Each row below holds a small network's activations on one input, seen along a few directions.
Each table varies a few parts of the input and shows all the possible inputs, shuffled.
A made-up example of a description, with smaller parts first: ring(5) and (point or ring(9) or (values(2) and line(6))).
Shared parts are said once, and a part with two or three values counts as separate values.

Other details of the inputs vary at random and push rows far along three fixed directions, the same in every table; ignore that.
These rows show it; all are for the same input, with only those details redrawn:
[ 30  29 -28   2  16  -7 -20  -4   9  -7  -7  15  43]
[ 7  0 11 -2 10  6 20 -6 -3 15  2  8  1]
[ 7  0 11 -2 10  6 20 -6 -3 16  2  8  2]
[ 31  29 -29   1  15  -8 -22  -4   9  -8  -6  15  43]
[ 6 -1 14 -2 10  7 23 -6 -3 17  2  7  0]
[  7   8   9 -17  -4   3  -5   0 -18 -12   2   6  10]
[  7   8   9 -18  -4   2  -5   0 -18 -13   3   6  10]
[ -2 -12  -9   9   5  -5  -3  13  -8 -20  -2  20 -15]

Table:
row 1: [ 1  5 14  5 10  2 24  0 -2 14  3 -2  2]
row 2: [  3  10  11 -17   0  -1  -6   2 -16 -12   1   2  12]
row 3: [  0   7  12   9  -1   5  15  -4   9  20  -1 -11   3]
row 4: [ 14   6 -50  23  27 -15 -17   4  27   2 -17  28  18]
row 5: [-15  10   7 -25   2  -4 -14   2 -13  -5  -6  -7  10]
row 6: [  2  -1  -4 -21 -19   3 -20 -13  -5 -12   6 -15   2]
row 7: [12  2 15  8 -1  7 26 -4  0 14  7  2 -1]
row 8: [  0   5   7 -13 -23   6 -10   0  -8  -7   0  -4   4]
row 9: [ 13  22 -27   9  34  -8   0 -10  27  29 -16   8  35]
row 10: [-19 -11  -9   6  16 -12  -5  16  -4 -13  -8   9 -16]
row 11: [ -2 -14  -7  11   5  -3   1  12  -9 -16  -1  21 -18]
row 12: [-15   6   6 -18 -15   1 -21   3 -11 -10  -6  -8   4]
row 13: [-14   5   9  -5 -11   1  -7   4  -3  -2  -2 -13  -1]
row 14: [-27 -20 -11   7   4  -8 -10  14   0 -10 -13  10 -25]
row 15: [-12 -10  -6  11  12  -8  -4  16  -7 -17  -5  12 -15]
row 16: [  0 -14  -9  23 -11   1   1  11   4  -9  -2  12 -22]
row 17: [-3 -1 11 -9 15  2 18 -5 -1 19 -3  4  2]
row 18: [ -8 -13 -13  14   2  -9  -9  10   3 -21   8 -12 -18]
row 19: [-30 -19  -9   7   8  -8  -8  13   2  -6 -12   7 -27]
row 20: [-16  -2  13  -2   5   6  15  -7   8  27  -7  -9  -6]
row 21: [  2  13  14  -5 -10  -1  -4   8 -16 -17   5  -8   7]
row 22: [ -4   5  10  -7   1   7  10 -12   8  26  -6  -4   6]
row 23: [ -3  14  17 -14  -4  -3  -4   9 -19 -18   5  -8   9]
row 24: [-12  -8  17  -1  20   3  31  -4   1  30  -3  -1 -10]
row 25: [  0   6   2 -25  -8   2 -12  -3 -16  -6  -3   6  10]
row 26: [  3   5   6 -20  -3   3  -5  -1 -16  -6  -1   7   9]
row 27: [ 14  15   8  -8 -23   6 -12   3 -15 -20   6  -2   9]
row 28: [  7  -4   7   1   1   5  15 -11   6  11  13 -17  -3]
row 29: [ 13  11   7 -12 -12   3  -3   3 -19 -17   7   5  11]
row 30: [-17 -16 -18   8   4  -8 -14   0  11  -9   0 -13 -22]
row 31: [ -6 -13 -11  10  -5   2  -2   2   6   3  -8  14 -14]
row 32: [ -6   5  15   8   0   5  15  -2   8  18   0 -14  -3]
row 33: [-12 -24  -6  11  10  -4  11  12  -1  -3  -4  20 -28]
row 34: [ 1  0 16  9 -4  8 22 -5  9 22  0 -7 -5]
row 35: [  0  18  14  -7 -14   0 -14   8 -12 -19   4 -14   8]
row 36: [ 34  39 -28  13   5  -9 -28  -2  19 -11  -6   4  47]
row 37: [ -5 -14 -15  16   0  -8  -9   9   2 -21   8  -9 -17]
row 38: [ 1  7 19  9  9  3 27  0  3 17  4 -9 -2]
row 39: [-11   8   7 -11 -19   0 -17   7 -10 -13  -3 -11   4]
row 40: [-5  3 16  0 19  2 21 -2 -1 19  0 -3  0]
row 41: [-12 -24 -16  12  -2  -9 -16   4  12  -9   8 -11 -15]
row 42: [10  3 12  2  4  5 23 -3 -3 11  6  5  3]
row 43: [ 5  4 16  2  7  3 24 -1 -3 11  5  1  3]
row 44: [ 12   3   2 -14 -18   4 -11  -5 -10 -19  15 -15   6]
row 45: [ 7  5 18  6  1  5 23  0  0 11  6 -2 -1]
row 46: [-12 -20 -13   6   0  -2  -3   6   1  -1 -10  18 -22]
row 47: [ 12  -7   6   3  -3   9  20 -13   4  13  14 -10  -6]
row 48: [ -2  -7   2  -6   1   5   9 -21  13  21   4 -18  -6]
row 49: [ -6  -5   7 -11   0   7   9  -9   1  19  -6   4  -3]
row 50: [  0   9   6 -21 -18   6 -15  -6  -8  -3  -4  -2  12]
row 51: [-22 -19 -12   4   3  -8 -10  11   1 -10 -12  13 -21]
row 52: [ 28   4 -31  18  16  -1   0 -22  39  31   5  -2  27]
row 53: [  5  -6  -1 -18 -20   1 -21  -9  -1 -10  15 -16   8]
row 54: [ -7  -8  -5  28  -1  -5   0  17   4 -13  -2   4 -20]
row 55: [ 15  10 -46  38  20 -12 -10   2  41  10 -16  16  19]
row 56: [  3  -3  -4 -19 -19   5 -18 -13  -6 -11   6 -13  -1]
row 57: [ -7   3  -3 -21 -14  -1 -25 -10  -5 -13   4 -24   4]
row 58: [14  2 13  9 -2  8 26 -5 -1 14  7  4 -2]
row 59: [-15 -23 -14  12   1 -10 -15   5  13  -9   9 -13 -17]
row 60: [  0   1   7 -10 -23   7  -5   0  -9  -5   0  -1   0]
row 61: [  8   8   9 -16  -3   3  -3  -1 -16  -9   3   6  11]
row 62: [ -3 -15  -7  23 -11   0   0  12   5 -11  -2  10 -23]
row 63: [ -8 -25 -16  10  -5  -9 -15   3  13 -11   9  -6 -16]
row 64: [12  7 14  6 -8  8 13 -4  0  8  5 -1  2]
row 65: [ -8  -2   9 -10  12   2  17  -7   3  25  -6   2   1]
What is each input in this table made of?
Answer: line(5) and (values(3) or ring(10))
Changing only the line(5) part turns row 65 into row 25. The same change can be made to row 63. Which row results?
Answer: row 52
Changing only the line(5) part turns row 26 into row 24. The same change can be made to row 27. Which row results?
Answer: row 54
Change only the line(5) part in row 45. List by row number the other rows that result.
Answer: row 7, row 21, row 38, row 58
List by row number the other rows that have the line(5) part in common with row 61.
Answer: row 4, row 6, row 7, row 8, row 33, row 42, row 44, row 49, row 50, row 53, row 62, row 64
Change only the values(3) part in row 37. List by row number the other rows that result.
Answer: row 41, row 57
Change only the line(5) part in row 20. List by row number the other rows that result.
Answer: row 12, row 22, row 31, row 50
Change only the values(3) part in row 30. List by row number the other rows that result.
Answer: row 18, row 59

Table:
row 66: [ 10  10 -11   1  -1   2  -8  -7  10   7  -6   4  15]
row 67: [-15 -17  -7   7  -3  -7 -11  13   1 -14  -2   4 -16]
row 68: [-11  -7   2   5   4  -1  12   4   1   9  -2  -3 -12]
row 69: [ -4   4  12 -26 -14   1 -11   4 -25 -21   4  -2   3]
row 70: [-2 -6 -5  4  9 -3  2  5 -3 -4 -2 12 -6]
row 71: [-17  -6  24 -25 -17   6  -3  -4 -17  -2   3 -15 -10]
row 72: [ -9 -11  -3   1   2  -6  -9  14 -12 -24  -3  15 -18]
row 73: [  4   6  12 -28 -11   3 -11  -5 -15  -8   7  -5  15]
row 74: [ 1  2  0 16 11 -3  9  3  9  5  2 -6 -2]
row 75: [-17  -8  -1   4   0  -7 -13  16  -8 -22  -7   7 -17]
row 76: [-2 -1  0 11  3  1  4  7  2 -1 -7 13 -9]
row 77: [ 11  15 -10   4   1  -2  -4   0   5   1  -6   7  17]
row 78: [ -3  -9  -1   8  -4   4   7  -3   6   7  -2  -1 -15]
row 79: [ -9 -13   0   9   1  -3   3   4   6   2   4  -3 -12]
row 80: [ -1 -13  -4   7   3   0   5  -1   3  -1   6   0 -14]
row 81: [  5  -2 -17  14  -6  -4 -14   5   8 -13   0   3  -3]
row 82: [ -2 -11  -4  11  -3  -1   1   5   5   1  -3  10 -10]
row 83: [17 17 -5 13  5  0  2 -1  8  2  0  0 16]
row 84: [-3 -3  7  5 -1  4 10  3 -2  6 -3  8 -7]
row 85: [-3 -4  3  5 -4  3 12  4 -2  6 -2  4 -8]
row 86: [ -5 -10   0   2   5   0  14   3  -4   4   1   4 -12]
row 87: [  8  10 -12   4   4  -3 -10  -7  13   4   1 -10  15]
row 88: [ 7 -1 -2 12 12 -2 10  2  3 -2  5  2 -3]
row 89: [ 18  10 -12   1   9  -3  -3  -9  10   7   4   1  23]
row 90: [  6  12 -14   0   5  -2 -11 -10  14   7  -4 -10  16]
row 91: [  0  -9  33 -12   7  19  49 -28   3  52   9 -17 -11]
row 92: [ 3 12 -8  2 11 -4 -6 -1  7  5 -7  1 17]
row 93: [ -1  21  18 -29 -11   3  -9  -5 -15  -2   1 -15  22]
row 94: [ 12   9 -14  -5   8  -1  -8 -10   8   5  -3   3  18]
row 95: [  1   6  17 -21 -24   5 -12   1 -18 -15   8  -9   7]
What is each input in this table made of?
Answer: values(3) and (point or line(4) or ring(5))
Changing only the values(3) part turns row 83 into row 88. The same change can be made to row 66. Which row results?
Answer: row 94
List by row number the other rows that have the values(3) part in common with row 79.
Answer: row 67, row 68, row 71, row 74, row 75, row 87, row 90, row 92, row 93
Change only the ring(5) part in row 94. List by row number the other rows that result.
Answer: row 73, row 80, row 89, row 91
